These are the activations of a small neural network, seen along a few directions. Each row is one input.
Each table varies a few parts of the input and shows all the possible inputs, shuffled.
Descriptions start from the smaller parts, as in this example, which fits no table here: ring(8) and (point or (values(2) and line(4)) or ring(11)).
Shared parts are said once, and a part with two or three values counts as separate values.

Other details of the inputs vary at random and push rows far along two fixed directions, the same in every table; ignore that.

A family of inputs:
x1: 22  -146  6  -16  -132  -121  46  124  10  -78  -1  177  25
x2: -15  102  -25  45  48  70  -128  -128  -81  87  -73  -141  -46
x3: -77  102  -89  -30  89  117  -76  -120  -107  33  -62  -76  54
x4: -36  57  -3  45  65  95  -125  -155  -70  41  -106  -118  -71
x5: -76  49  -42  -68  -23  163  -90  -142  -110  58  -93  -50  8
x6: 33  116  -90  -37  101  116  -98  -118  -38  2  -64  -121  -21
x7: 80  -107  81  -21  11  -196  42  174  8  -43  -26  95  -5
x8: -27  79  -21  44  44  83  -115  -193  -21  19  -96  -101  -79
x9: 86  -142  57  3  28  -169  37  161  5  -86  -25  101  3
x10: -196  16  476  29  23  647  246  -68  166  2  910  -285  16
x11: 107  -97  35  3  11  -194  34  189  -5  -39  7  78  28
x12: 48  -83  -7  -19  -161  -131  73  159  11  -47  8  159  14
x13: -48  59  -89  -45  -24  165  -99  -127  -124  62  -60  -67  41
x14: -6  132  -60  36  32  80  -129  -118  -39  58  -62  -136  -77
x15: -74  167  -99  -63  56  100  -71  -97  -63  46  -52  -76  15
x16: 43  -93  -33  -24  -144  -123  32  199  -9  -39  33  142  27
x17: -69  178  -72  -58  40  93  -30  -137  -44  38  -76  -60  2
x18: 7  -133  48  -38  -128  -136  41  175  -36  -13  -11  155  26
x19: 32  161  -39  -55  67  81  -51  -146  -16  36  -89  -110  -42
x20: 35  -124  2  -15  -129  -134  32  190  -50  -9  22  138  59
x21: -15  -125  23  -1  1  -157  58  170  -23  -84  -13  151  47
x22: 56  -103  69  74  -61  -216  16  124  53  -52  -14  103  -62
x23: 15  -124  -74  41  -27  -162  167  115  187  35  -34  149  106
x24: -95  115  -60  -55  68  103  -57  -172  -44  7  -85  -42  13
x25: 127  -91  2  21  -4  -163  68  146  53  -120  -6  105  -9
x26: 88  -120  -19  112  -38  -163  -9  174  29  -98  20  79  -44
x27: -63  143  -97  -35  57  120  -36  -150  -46  -5  -76  -55  10
x28: 20  70  -109  -14  84  88  30  -201  140  145  -129  -127  31
x29: 87  -75  32  94  -72  -198  38  146  51  -64  -5  90  -65
x30: -72  106  -35  -92  -62  123  -74  -167  -58  78  -83  -38  -8
x31: -35  99  -97  -49  -55  169  -58  -158  -63  24  -74  -46  -4
x32: -42  92  21  22  48  67  -119  -143  -67  84  -106  -124  -78
x33: 116  -67  0  -7  -4  -183  33  199  36  -69  18  83  -4
x34: 6  98  -26  -52  95  91  -78  -181  -16  5  -98  -92  -31
x35: -68  132  -124  -40  73  128  -77  -110  -66  3  -51  -71  23
x36: 6  -80  1  0  -16  -182  55  197  -33  -38  20  129  72
x37: -99  -179  615  195  58  365  318  151  227  -76  974  -198  -11
x38: 89  -85  64  -22  -10  -208  53  136  57  -66  -16  112  -14
x39: -21  -90  48  -24  -16  -184  63  182  -20  -42  -13  146  39
x40: -18  46  -107  81  38  76  -2  -221  128  163  -122  -129  -26
x41: 31  -179  -80  22  -139  -127  158  96  158  67  -27  150  79
x42: 24  85  -55  -27  116  105  -98  -128  -79  32  -75  -126  10
x43: -100  150  -35  -78  50  75  -51  -160  -42  49  -85  -47  5
x44: 93  -110  8  117  -55  -171  32  133  48  -106  -4  95  -57
Each input here is: line(4) and (point or (values(2) and ring(5))).
Question: Changing only the line(4) part turns x13 into x37. The same change can be made to x30. Which row results?
Answer: x22
Question: List by row number the other rows that have the line(4) part in common with x23.
Answer: x3, x15, x17, x21, x24, x27, x35, x36, x39, x43
Question: Start at x5 and move only the ring(5) part, one step at a time. The first step leads to x13. Which rows follow, in order?
Answer: x10, x31, x1

A family of inputs:
x45: 56  118  203  -31  111  147  -88  -137  -79  -32  100  -156  -134
x46: -119  -28  -52  69  -101  303  -85  -129  -57  45  158  -88  24
x47: 13  78  -64  53  146  158  230  -252  423  195  11  -149  73
x48: 91  -234  175  4  61  -253  85  320  25  -122  125  129  63
x49: -14  -276  -36  83  -189  -81  146  312  15  -103  170  235  95
x50: -44  125  51  -12  179  150  -68  -38  -54  38  145  -196  39
x51: 53  -77  55  -86  -115  -163  180  336  67  -107  167  239  106
x52: -99  173  187  -63  132  95  -28  -146  11  -12  80  -122  -64
x53: 50  20  -515  -11  -190  -206  -362  -82  -254  161  -659  108  18
x54: -158  47  125  0  -166  197  -48  -206  11  106  89  -52  -84
x55: -24  181  38  -58  119  194  -57  -94  -31  -139  152  -121  -32
x56: 47  -228  20  69  -301  -98  64  247  46  -169  200  244  -18
x57: -57  44  228  174  157  87  -137  -121  -68  27  63  -251  -158
x58: -102  138  -55  -98  -84  287  57  -147  -41  -48  154  -35  71
x59: 17  110  -349  -61  140  -362  -311  -104  -217  57  -739  76  11
x60: -78  -248  105  28  -118  -223  222  242  51  -10  112  236  150
x61: 139  -258  -52  154  -89  -253  390  112  471  63  64  143  100
x62: 3  -250  7  65  -208  -131  145  344  19  8  168  199  90
x63: 54  136  108  115  66  183  -157  -95  -83  -164  140  -214  -202
x64: -88  -288  113  78  -177  -186  177  264  57  21  98  239  63
x65: -112  98  -47  -48  -142  325  12  -126  -35  -15  141  -34  -16
x66: 205  -196  275  113  -71  -268  -6  294  -1  -212  117  73  -184
x67: 160  35  72  301  186  58  30  -253  351  101  14  -344  -207
x68: 204  -128  192  163  -78  -276  -16  348  -3  -205  171  53  -173
x69: 315  -190  -527  43  34  -774  88  177  281  10  -747  340  42
x70: 279  -233  81  288  118  -346  234  142  428  -25  66  38  -88
x71: 3  75  47  101  201  191  -105  -87  -111  -72  152  -173  -42
x72: 88  -202  -305  -14  -232  -314  -221  72  -171  74  -525  236  25
x73: 68  183  -519  -177  -174  -227  -218  -96  -238  67  -663  165  66
x74: 34  80  122  161  126  138  -168  -39  -106  13  132  -288  -131
x75: -61  210  18  -164  90  174  29  -64  -25  5  155  -108  9
x76: 74  -194  49  72  72  -212  77  345  20  -226  181  148  79
x77: -73  67  196  96  214  92  -76  -139  -69  54  80  -174  -74
x78: 22  -235  110  -70  -32  -163  185  318  44  -53  109  230  172
x79: 35  12  205  111  133  146  -158  -93  -105  6  79  -269  -142
x80: -68  85  20  -13  -197  254  -79  -128  -27  93  160  -93  -57
x81: -21  128  257  110  79  83  -128  -147  -42  -37  68  -215  -234
x82: 54  -144  139  -136  -107  -155  190  282  69  -114  114  258  96
x83: 54  -103  16  -82  -14  -178  172  309  47  -256  192  229  48
x84: -204  87  92  -73  117  186  63  -120  4  121  59  -55  122
x85: 18  103  90  83  182  143  -107  -57  -107  40  150  -212  -47
x86: -37  150  225  31  136  88  -67  -165  -42  -10  85  -138  -150
x87: 54  186  119  19  104  139  -98  -82  -80  -25  154  -176  -123
x88: 82  80  1  127  240  70  131  -252  403  127  28  -252  -38
x89: -168  170  121  -137  39  182  72  -146  30  56  64  -19  46
x90: -5  -6  -84  139  -23  196  201  -280  400  248  16  -161  -20
x91: -121  79  -42  -51  -25  238  48  -87  -63  127  147  -106  142
x92: -23  147  -412  -164  -142  -278  -186  -178  -200  82  -733  202  39
x93: 45  -187  111  -102  -217  -153  205  231  39  -92  132  243  89
x94: -129  -29  49  -51  -76  283  12  -120  -56  152  80  -85  44
x95: -194  -37  94  64  -88  200  -57  -180  -16  171  83  -87  -8
x96: -113  99  -54  -82  187  226  23  -68  -55  -42  153  -105  90
x97: -8  209  80  -76  100  146  -59  -64  -27  -27  149  -160  -37
x98: 22  -45  -57  191  -58  176  111  -313  405  245  40  -184  -56
x99: -186  87  101  -52  -130  220  42  -174  7  109  69  -31  -48
x100: 63  -267  145  1  -312  -137  71  220  50  -63  143  224  -35
x101: -97  126  -12  -100  168  178  20  -38  -52  70  151  -144  85
x102: -113  123  -15  -86  85  237  32  -38  -34  106  128  -93  149
x103: -94  180  -28  -133  26  284  42  -96  -12  -70  135  -20  78
x104: -60  142  101  -214  97  181  39  -118  -24  -2  101  -88  -2
x105: 38  -232  113  -84  51  -224  173  318  27  -90  131  180  109
x106: -21  -113  165  -86  -2  -281  202  260  89  -131  120  230  16
x107: 85  195  -280  -53  191  -45  -402  -298  -315  111  -619  -140  -75
x108: -119  11  42  -101  -18  245  58  -141  -62  120  93  -86  131
x109: 35  -160  36  -1  -283  -124  150  308  44  -53  173  227  13
x110: -63  255  -511  -153  105  91  -271  -255  -248  73  -584  -2  137
x111: -54  -201  135  -21  75  -284  195  292  63  -68  115  199  93
x112: 152  -239  119  245  19  -224  -23  344  -33  -252  169  56  -92
x113: 150  -220  -550  -29  -202  -585  -81  313  -191  -133  -631  473  181
x114: 104  318  -377  -49  123  -8  -401  -299  -294  -59  -559  -85  -135
x115: -95  57  79  -115  -153  283  20  -150  -30  89  85  -52  -32
x116: 59  301  -290  -211  108  -42  -354  -305  -236  44  -620  -88  -65
Question: Changing only one part turns x50 into x85. The same change can be made to x97. Which row results?
Answer: x87
Question: Describe the family of inputs behind these rows.
Answer: line(8) and (point or (values(2) and line(4)))
Question: List by row number the other rows that have the line(8) part in common with x100.
Answer: x46, x53, x54, x56, x72, x80, x95, x98
Question: Change only the line(8) part in x99. List by row number the other rows that result.
Answer: x52, x54, x81, x86, x89, x92, x106
Question: Change only the line(8) part in x45. List by row number the other rows that result.
Answer: x66, x82, x93, x100, x104, x115, x116
Question: Change only the values(2) part in x114. List by row number the other rows that result.
Answer: x71
Question: Change only the values(2) part in x62. List by row number the other rows that result.
Answer: x109
Question: Change only the line(4) part in x57. List by row number the other rows that result.
Answer: x74, x79, x112
Question: Start at x59 and move only the line(4) part, one step at a time. The first step leads to x48. Which rows follow, in order?
Answer: x50, x76
